Each row below holds a small network's activations on one input, seen along a few directions.
Each table varies a few parts of the input and shows all the possible inputs, shuffled.
A made-up example of a description, with smaller parts first: one of 2 separate values, together with either a single point or one of 9 places around a ring or (one of 4 places along a line, together with one of 5 places around a ring).
Shared parts are said once, and a part with two or three values counts as separate values.
(in the rows, 128 means zero)

Other details of the inputs vary at random and push rows far along two fixed directions, the same in every table; ignore that.

Rows:
row 1: [101,153,91,131,171,130,146,150,99,122,124]
row 2: [102,132,89,160,165,124,140,161,93,130,113]
row 3: [196,158,164,60,95,125,119,118,83,152,193]
row 4: [114,100,141,146,101,135,109,94,182,110,99]
row 5: [137,95,204,119,57,111,87,46,214,97,97]
row 6: [105,119,91,148,160,159,141,167,120,136,133]
row 7: [126,111,146,136,102,135,106,105,178,112,106]
row 8: [111,152,77,151,150,133,144,145,101,135,142]
row 9: [112,149,87,160,148,123,155,163,108,136,123]
row 10: [89,87,154,158,102,118,109,78,192,103,87]
row 11: [147,139,139,125,140,117,140,133,89,135,137]
row 12: [109,100,154,145,97,127,97,85,191,103,97]
row 13: [102,98,158,147,99,121,105,86,191,104,96]
row 14: [102,142,80,134,164,133,145,147,101,122,118]
row 15: [198,163,173,60,93,123,125,115,86,152,193]
row 16: [196,147,183,71,113,116,133,129,74,148,166]
row 17: [93,93,151,154,98,123,99,83,193,105,88]
row 18: [90,92,160,152,99,117,104,80,191,104,86]
row 19: [101,145,84,130,163,132,143,153,99,122,120]
row 20: [81,89,146,163,100,122,104,84,192,108,74]
row 21: [97,146,84,133,169,130,139,150,100,120,123]
row 22: [130,109,144,138,103,134,115,102,182,109,110]
row 23: [96,150,87,141,174,129,149,142,104,119,118]
row 24: [142,100,197,121,61,113,88,55,214,97,99]
row 25: [79,86,154,162,97,117,98,75,198,103,76]
row 26: [107,145,71,151,148,133,137,144,101,135,139]
row 27: [112,143,84,158,146,124,149,165,104,137,123]
row 28: [116,138,99,155,162,125,149,153,90,133,119]
row 29: [196,152,167,71,91,117,135,140,87,154,167]
row 30: [106,126,90,150,162,160,134,170,125,129,129]
row 31: [204,161,183,65,91,114,138,135,88,154,177]
row 32: [191,154,155,65,95,127,123,123,83,152,184]
row 33: [109,134,83,149,171,120,144,155,110,141,118]
row 34: [102,148,85,136,168,132,151,145,103,122,116]
row 35: [188,138,150,72,122,117,133,136,90,159,162]
row 36: [95,95,145,155,100,127,104,90,189,109,85]
row 37: [112,132,91,147,164,158,131,172,128,126,137]
row 38: [114,130,90,150,167,155,141,169,131,122,140]
row 39: [129,110,138,136,106,140,113,109,172,114,112]
row 40: [184,143,166,71,122,111,127,130,96,155,162]
row 41: [99,131,79,152,171,119,137,161,112,139,114]
row 42: [225,138,201,48,86,116,128,115,73,153,174]
row 43: [210,160,184,65,90,115,142,131,86,155,181]
row 44: [104,132,96,158,165,121,136,156,95,128,119]
row 45: [180,139,157,73,124,113,124,134,95,155,162]
row 46: [106,120,95,149,161,155,144,164,125,131,134]
row 47: [106,124,93,152,166,154,140,164,130,122,137]
row 48: [109,137,89,148,176,118,143,154,107,140,124]
row 49: [104,146,88,158,150,120,141,165,107,134,125]
row 50: [101,117,95,147,161,156,143,165,115,138,131]
row 51: [102,120,96,150,166,152,143,165,124,128,139]
row 52: [119,101,147,143,101,131,113,93,185,107,102]
row 53: [118,84,186,133,69,113,101,56,200,108,88]
row 54: [203,161,172,61,93,124,129,109,85,152,195]
Description of these inputs: one of 6 places around a ring, together with either one of 4 places along a line or one of 5 separate values.
Q: The inputs of row 16 and row 11 match in every part but the place on the ring of 6. If row 24 is changed in the same way as row 16 into row 11, which row does it become?
A: row 38
Q: The inputs of row 32 and row 26 match in every part but the place on the ring of 6. If row 20 is changed in the same way as row 32 into row 26, which row does it become?
A: row 50
Q: Change only the place on the line of 4 in row 13. List by row number the other rows that result.
A: row 5, row 18, row 24
Q: A walk changes only the place on the ring of 6. It starts at row 33 and steps to row 35. List the rest of the walk in order.
A: row 41, row 45, row 40, row 48
Q: Which other rows agree with row 34 in the place on the ring of 6? List them by row number.
A: row 8, row 9, row 22, row 28, row 33, row 46, row 52, row 53

Rows:
row 55: [127,137,124,128,138,116,114,131,120,133,139]
row 56: [121,129,122,112,139,134,130,117,103,123,122]
row 57: [137,137,114,131,117,139,147,137,132,127,132]
row 58: [141,129,126,148,124,132,143,137,133,138,140]
row 59: [121,127,142,129,145,122,124,133,108,123,129]
row 60: [128,118,133,127,145,123,128,121,100,127,128]
row 61: [134,114,118,130,133,135,120,137,134,135,148]
row 62: [128,142,127,146,123,115,125,134,109,128,136]
row 63: [138,121,120,132,140,134,130,134,142,139,142]
row 64: [138,122,124,135,140,143,120,142,146,138,137]
row 65: [135,114,134,121,146,138,140,141,130,118,123]
row 66: [133,133,119,135,113,151,127,142,130,125,135]
row 67: [129,124,113,117,126,152,112,140,138,125,137]
row 68: [143,132,120,141,122,130,143,142,132,125,131]
row 69: [140,134,118,142,128,113,140,119,107,133,130]
row 70: [114,135,118,120,129,130,123,129,130,138,151]
row 71: [150,133,183,108,54,103,117,68,174,110,114]
row 72: [116,144,117,122,134,125,116,123,121,138,139]
row 73: [139,121,177,90,64,106,93,64,177,112,125]
row 74: [137,118,139,124,147,149,129,148,133,119,119]
row 75: [117,143,123,139,114,131,133,132,120,134,147]
row 76: [118,111,137,127,134,158,127,136,126,130,133]
row 77: [137,131,114,128,148,116,129,116,120,140,131]
row 78: [24,99,62,250,131,86,120,76,200,71,16]
row 79: [125,128,140,120,148,124,137,141,126,115,125]
row 80: [117,126,127,122,141,134,131,114,101,133,130]
row 81: [136,145,108,127,121,121,144,118,109,124,120]
row 82: [135,142,104,110,139,124,131,115,121,131,125]
row 83: [129,108,142,132,140,151,123,145,125,126,132]
row 84: [119,147,113,113,131,125,116,126,123,126,133]
row 85: [135,146,120,122,144,113,123,135,128,125,127]
row 86: [127,139,114,136,118,126,131,114,100,135,135]
row 87: [134,109,139,134,133,103,135,152,116,159,109]
row 88: [127,132,122,112,145,129,141,118,112,123,113]
row 89: [141,134,110,119,146,114,127,121,119,127,124]
row 90: [106,124,138,122,135,137,134,130,119,128,141]
row 91: [117,134,134,110,142,134,142,135,127,119,127]
row 92: [144,130,182,108,50,108,107,70,165,110,122]
row 93: [146,136,127,142,124,140,133,151,133,127,129]
row 94: [145,126,180,90,70,103,103,64,185,113,118]
row 95: [130,131,113,133,112,143,137,135,127,125,138]
row 96: [127,136,126,129,142,121,129,135,139,137,144]
row 97: [118,110,133,131,122,112,130,148,113,160,113]
row 98: [131,143,131,147,124,120,140,137,128,134,140]
row 99: [134,129,109,113,133,140,132,133,142,127,136]
row 100: [126,131,143,129,152,120,135,131,117,128,124]
row 101: [134,147,128,146,128,113,136,132,116,132,131]
row 102: [146,133,133,148,125,142,134,145,133,141,139]
row 103: [121,115,132,117,134,159,124,141,128,119,127]
row 104: [132,126,114,127,141,118,118,118,111,136,136]
row 105: [134,115,122,134,133,143,111,145,137,133,142]
row 106: [143,127,122,125,138,141,116,148,144,125,130]
row 107: [108,129,131,113,135,137,132,134,121,117,133]
row 108: [120,150,122,139,118,125,128,128,108,133,137]
row 109: [126,123,107,115,126,144,122,132,135,127,142]
row 110: [134,146,126,138,122,117,141,142,128,121,132]
row 111: [117,110,131,123,134,150,137,130,122,131,139]
row 112: [131,142,124,130,145,115,124,129,129,137,134]
row 113: [135,131,118,142,124,115,129,121,99,130,135]
row 114: [122,130,124,129,135,122,118,137,131,132,148]
row 115: [130,140,122,122,140,119,126,139,139,123,135]
row 116: [129,121,133,115,142,157,134,141,134,121,120]
row 117: [143,102,207,104,80,105,104,73,159,112,124]
row 118: [121,142,132,112,145,128,137,130,119,120,117]
row 119: [122,153,117,131,115,125,129,130,113,121,128]
row 120: [141,125,116,123,138,132,127,141,141,126,135]
row 121: [128,120,126,122,129,110,139,151,118,153,100]
row 122: [134,122,123,150,119,133,132,139,126,133,144]
row 123: [126,152,114,113,138,122,126,128,130,127,127]
row 124: [132,111,138,130,147,141,142,134,130,131,130]
row 125: [126,117,129,119,122,114,129,152,110,155,110]
row 126: [137,150,123,137,125,111,137,137,117,120,123]
row 127: [131,121,132,129,152,121,139,118,110,130,120]
row 128: [128,105,137,135,128,104,126,158,107,155,115]
row 129: [136,124,128,119,151,118,138,125,108,119,114]
row 130: [126,119,128,112,140,147,144,134,132,121,124]
row 131: [130,134,138,120,150,118,133,137,117,116,116]
row 132: [134,114,144,133,147,151,132,141,134,131,125]
row 133: [141,118,204,94,76,109,102,62,148,119,120]
row 134: [174,103,196,92,77,83,113,105,140,145,101]
row 135: [137,126,130,150,119,142,124,146,128,134,141]
row 136: [122,115,127,112,133,151,134,135,123,121,133]
row 137: [139,139,121,134,118,148,137,143,136,127,128]
row 138: [15,120,69,240,125,98,120,84,208,75,21]
row 139: [129,142,107,129,116,126,132,118,103,124,127]
row 140: [128,128,119,142,113,142,136,132,125,137,146]
row 141: [125,118,116,127,127,150,115,136,138,137,143]
row 142: [122,134,109,120,134,127,120,108,114,141,136]
row 143: [135,130,115,116,133,149,121,140,145,127,131]
row 144: [126,137,130,146,119,122,130,139,120,130,146]
row 145: [122,117,111,125,127,142,124,128,135,138,148]
row 146: [125,104,136,131,140,142,132,137,122,125,135]
row 147: [114,138,131,114,138,132,126,130,112,119,123]
row 148: [123,125,144,128,149,127,140,136,125,128,133]
row 149: [132,129,125,142,114,150,128,140,127,138,144]
row 150: [125,138,103,112,133,128,120,112,115,130,130]
Q: The inputs of row 131 and row 118 match in every part but one. If row 129 is changed in the same way as row 131 into row 118, which row does it become?
A: row 88
Q: The inputs of row 139 and row 78 match in every part but one. If row 107 is changed in the same way as row 139 into row 78, which row does it become?
A: row 79
Q: The inputs of row 66 and row 102 match in every part but one. If row 125 is changed in the same way as row 66 into row 102, which row does it become?
A: row 87
Q: Describe the family of inputs behind these rows.
A: one of 6 places around a ring, together with either a single point or (one of 3 separate values, together with one of 5 places along a line)
Q: Change only the choice among 3 separate values in row 130. List by row number the other rows that result.
A: row 57, row 99
Q: Change only the place on the line of 5 in row 69. List by row number the other rows that result.
A: row 58, row 98, row 101, row 102
Q: A walk changes only the place on the ring of 6. It starts at row 130 and steps to row 65. List the rest of the walk in order.
A: row 124, row 146, row 111, row 136

Rows:
row 151: [113,139,103,155,120,137,129,126,135,126,139]
row 152: [147,134,171,91,81,105,109,70,142,121,141]
row 153: [111,120,121,136,160,122,126,127,131,130,118]
row 154: [126,131,113,147,139,144,133,141,148,116,122]
row 155: [109,113,127,131,149,137,136,142,133,119,109]
row 156: [126,138,104,143,136,104,134,130,119,124,109]
row 157: [106,133,119,157,127,126,124,135,122,126,133]
row 158: [153,105,185,92,90,129,105,76,153,112,124]
row 159: [204,162,129,63,161,133,160,196,40,173,190]
row 160: [107,139,101,136,122,140,136,127,132,126,116]
row 161: [119,123,119,147,134,140,128,149,150,131,126]
row 162: [102,122,116,142,130,129,125,128,113,127,120]
row 163: [115,131,123,157,137,124,131,129,117,125,125]
row 164: [125,119,121,149,141,136,137,146,146,125,119]
row 165: [111,124,120,128,146,146,131,137,134,110,113]
row 166: [115,147,106,149,119,136,135,134,140,123,131]
row 167: [114,126,133,152,140,123,138,145,130,126,114]
row 168: [141,120,176,93,74,123,111,71,141,118,133]
row 169: [107,140,109,138,147,118,132,113,119,120,125]
row 170: [115,121,131,146,147,135,136,146,142,120,120]
row 171: [106,135,117,132,137,135,142,127,121,113,112]
row 172: [154,103,182,93,76,125,107,89,168,126,115]
row 173: [117,114,115,152,136,140,126,142,147,135,133]
row 174: [109,118,128,136,142,125,138,142,119,126,104]
row 175: [114,144,116,140,143,106,132,130,116,122,108]
row 176: [123,135,105,133,146,127,129,132,142,117,116]
row 177: [107,128,108,131,145,130,117,129,137,117,134]
row 178: [119,123,109,133,141,148,132,135,139,117,109]
row 179: [115,128,104,143,120,128,132,137,123,130,113]
row 180: [117,131,123,145,144,142,132,141,144,110,124]
row 181: [114,132,104,138,131,135,144,123,128,118,108]
row 182: [111,136,117,151,137,133,136,123,124,116,134]
row 183: [112,133,125,138,150,108,132,136,122,130,104]
row 184: [112,138,115,145,148,110,125,117,111,129,114]
row 185: [104,116,113,129,140,149,120,133,134,117,128]
row 186: [115,123,121,148,146,143,127,133,140,115,133]
row 187: [123,124,108,143,129,124,140,134,116,124,106]
row 188: [108,121,119,144,138,127,130,122,109,125,112]
row 189: [123,141,110,150,128,131,144,132,135,115,124]
row 190: [113,118,103,135,134,153,119,131,138,128,125]
row 191: [117,129,107,163,121,126,125,134,127,132,132]
row 192: [106,110,127,141,145,127,133,129,117,131,109]
row 193: [113,104,111,137,137,144,125,136,137,134,122]
row 194: [240,150,201,39,85,135,136,155,79,172,207]
row 195: [117,129,99,136,140,133,117,128,141,127,132]
row 196: [118,134,98,149,131,111,121,124,120,136,124]
row 197: [113,143,120,147,135,132,142,133,129,110,126]
row 198: [116,137,124,155,134,121,137,140,122,117,117]
row 199: [111,141,94,141,130,121,127,117,129,129,132]
row 200: [113,116,113,141,128,129,132,144,129,135,111]
row 201: [203,158,128,56,167,146,158,196,53,168,195]
row 202: [112,127,123,132,156,120,131,138,134,123,112]
row 203: [116,118,116,160,130,128,129,141,134,140,129]
row 204: [116,117,107,138,145,125,121,133,139,135,127]
row 205: [169,129,179,112,60,108,111,92,151,127,133]
row 206: [164,113,179,100,79,96,101,78,149,140,126]
row 207: [119,143,100,142,127,108,127,134,125,130,118]
row 208: [109,115,125,146,141,138,126,143,141,128,135]
row 209: [202,148,132,61,154,152,167,202,36,172,190]
row 210: [106,129,99,141,123,141,130,118,126,130,124]
row 211: [113,115,129,149,150,136,133,136,139,127,127]
row 212: [156,130,181,95,80,95,101,75,134,130,132]
row 213: [116,131,109,141,136,110,127,140,131,136,113]
row 214: [197,174,116,52,156,159,147,196,61,164,208]
row 215: [121,145,100,135,136,115,141,122,129,118,116]
row 216: [113,129,106,131,133,154,123,138,144,124,116]
row 217: [185,159,129,71,156,171,146,197,60,157,222]
row 218: [158,118,180,92,97,111,102,73,155,115,131]
row 219: [159,111,203,110,82,108,112,79,149,131,125]
row 220: [147,107,186,95,89,104,98,76,165,124,125]
row 221: [111,128,121,139,136,124,137,134,113,119,105]
row 222: [114,135,115,130,152,127,128,133,138,112,118]
row 223: [156,97,182,103,69,112,106,79,151,136,120]
row 224: [145,100,194,96,75,110,104,80,146,129,120]
row 225: [106,127,120,140,146,113,122,131,123,137,120]
row 226: [112,150,96,135,127,119,133,125,135,124,124]
row 227: [103,105,121,131,144,140,125,139,132,126,124]
row 228: [161,112,171,103,66,115,106,77,136,135,127]
row 229: [148,119,181,95,83,121,116,67,136,117,126]
row 230: [108,147,110,134,143,115,138,122,126,113,116]
row 231: [107,104,124,136,152,138,131,132,130,124,116]
row 232: [118,128,108,150,132,149,120,136,148,127,137]
row 233: [176,123,184,112,67,103,118,87,147,120,124]
row 234: [105,121,128,154,135,127,127,141,130,134,129]
row 235: [102,138,113,150,127,135,130,127,130,118,142]
row 236: [110,128,124,143,155,112,127,124,119,137,110]
row 237: [119,136,110,146,130,148,124,143,153,122,128]
row 238: [176,112,194,108,73,106,120,94,153,128,122]
row 239: [194,161,122,57,161,150,150,202,58,172,203]
row 240: [120,111,116,134,143,139,137,143,135,125,109]
Q: Describe the family of inputs behind these rows.
A: one of 3 separate values, together with one of 5 places around a ring, together with one of 6 places around a ring
Q: The inputs of row 207 and row 179 match in every part but the choice among 3 separate values. If row 156 is changed in the same way as row 207 into row 179, which row does it become?
A: row 187
Q: Change only the choice among 3 separate values in row 195. List by row number the other rows that result.
A: row 190, row 232
Q: Change only the place on the ring of 5 in row 176. List by row number the other rows that result.
A: row 156, row 159, row 201, row 215
